A small network was trained on made-up records. Each row is its average activation on records with the value named, seen along a few directions.
Values that are neighbours, or in one group, have similar rows; names and order tell nothing.
In the rows, zero is written as 500.
Random noise pushes rows far along 4 fixed directions. That doesn't count. These rows show it; they differ only by the noise:
[278 205 579 470 435 155 419 675 376 457 520 495 523 488 484]
[447 414 555 528 500 513 464 556 481 390 560 467 579 562 643]
[721 531 622 483 173 313 359 771 607 595 384 666 467 748 430]
[602 466 620 510 360 451 397 748 500 525 458 463 394 603 566]
[508 371 564 512 522 371 577 520 466 590 608 456 433 425 308]
[489 382 572 495 392 313 460 608 499 508 520 560 537 573 441]


Values of DIMAK:
fov: [529 462 499 541 463 288 474 529 484 618 403 443 282 398 496]
romig: [463 538 484 411 548 611 466 619 309 573 493 326 200 360 389]
delo: [769 794 450 425 373 565 416 559 661 640 288 639 437 491 339]
zupaf: [290 534 563 502 545 611 295 704 284 475 307 182 167 308 832]
zeso: [473 501 340 453 507 373 643 106 564 515 466 690 763 433 379]
nibet: [339 433 461 406 420 446 308 828 412 467 407 436 361 572 610]
ganu: [749 789 501 510 427 730 532 457 672 504 577 640 542 717 435]
tid: [529 380 569 533 394 307 562 668 463 705 466 488 341 476 360]
ket: [460 529 435 418 568 430 434 431 457 492 418 587 581 435 345]
mut: [642 559 590 540 522 674 518 509 607 465 544 477 551 625 578]
tum: [622 567 468 588 478 600 576 488 583 508 406 516 478 564 685]
The values of DIMAK form a ring.
Going along DIMAK from tid by way of its neighbour tum, in what order are fov, romig, zupaf, ket met?
> fov, zupaf, ket, romig
Name the neighbours of ganu, in listed order.
> nibet, mut

Values of MEV:
zoka: [553 475 592 560 499 537 397 721 437 510 435 360 312 546 634]
gidi: [496 532 503 449 516 410 463 506 480 561 474 537 458 406 292]
tukam: [374 445 492 518 612 569 581 505 436 445 655 441 485 461 539]
nenaf: [397 460 426 464 545 423 425 499 395 428 485 487 578 458 524]
fefe: [374 474 503 503 430 480 322 669 446 417 331 423 457 550 857]
kosuk: [526 574 474 447 410 588 394 546 482 427 439 505 549 536 567]
fula: [471 424 512 465 562 402 607 367 579 563 611 590 596 485 225]
kezup: [348 337 477 448 408 264 454 496 447 489 392 578 534 458 522]
dusif: [306 379 472 458 528 407 417 505 439 456 432 440 517 402 653]
rilog: [748 715 512 615 584 898 634 521 557 518 571 333 334 542 594]
susu: [503 536 529 554 458 611 503 512 529 366 537 499 603 626 775]
siv: [550 477 566 516 487 512 497 494 553 453 506 554 576 583 542]
The values of MEV form 4 separate groups.
Which other values are in the same group as kosuk? Give them in the order they are listed.
> gidi, nenaf
Which other values are in the same group as fula? Give them in the order they are listed.
> zoka, siv
Which other values are in the same group as dusif? Give them in the order they are listed.
> fefe, kezup
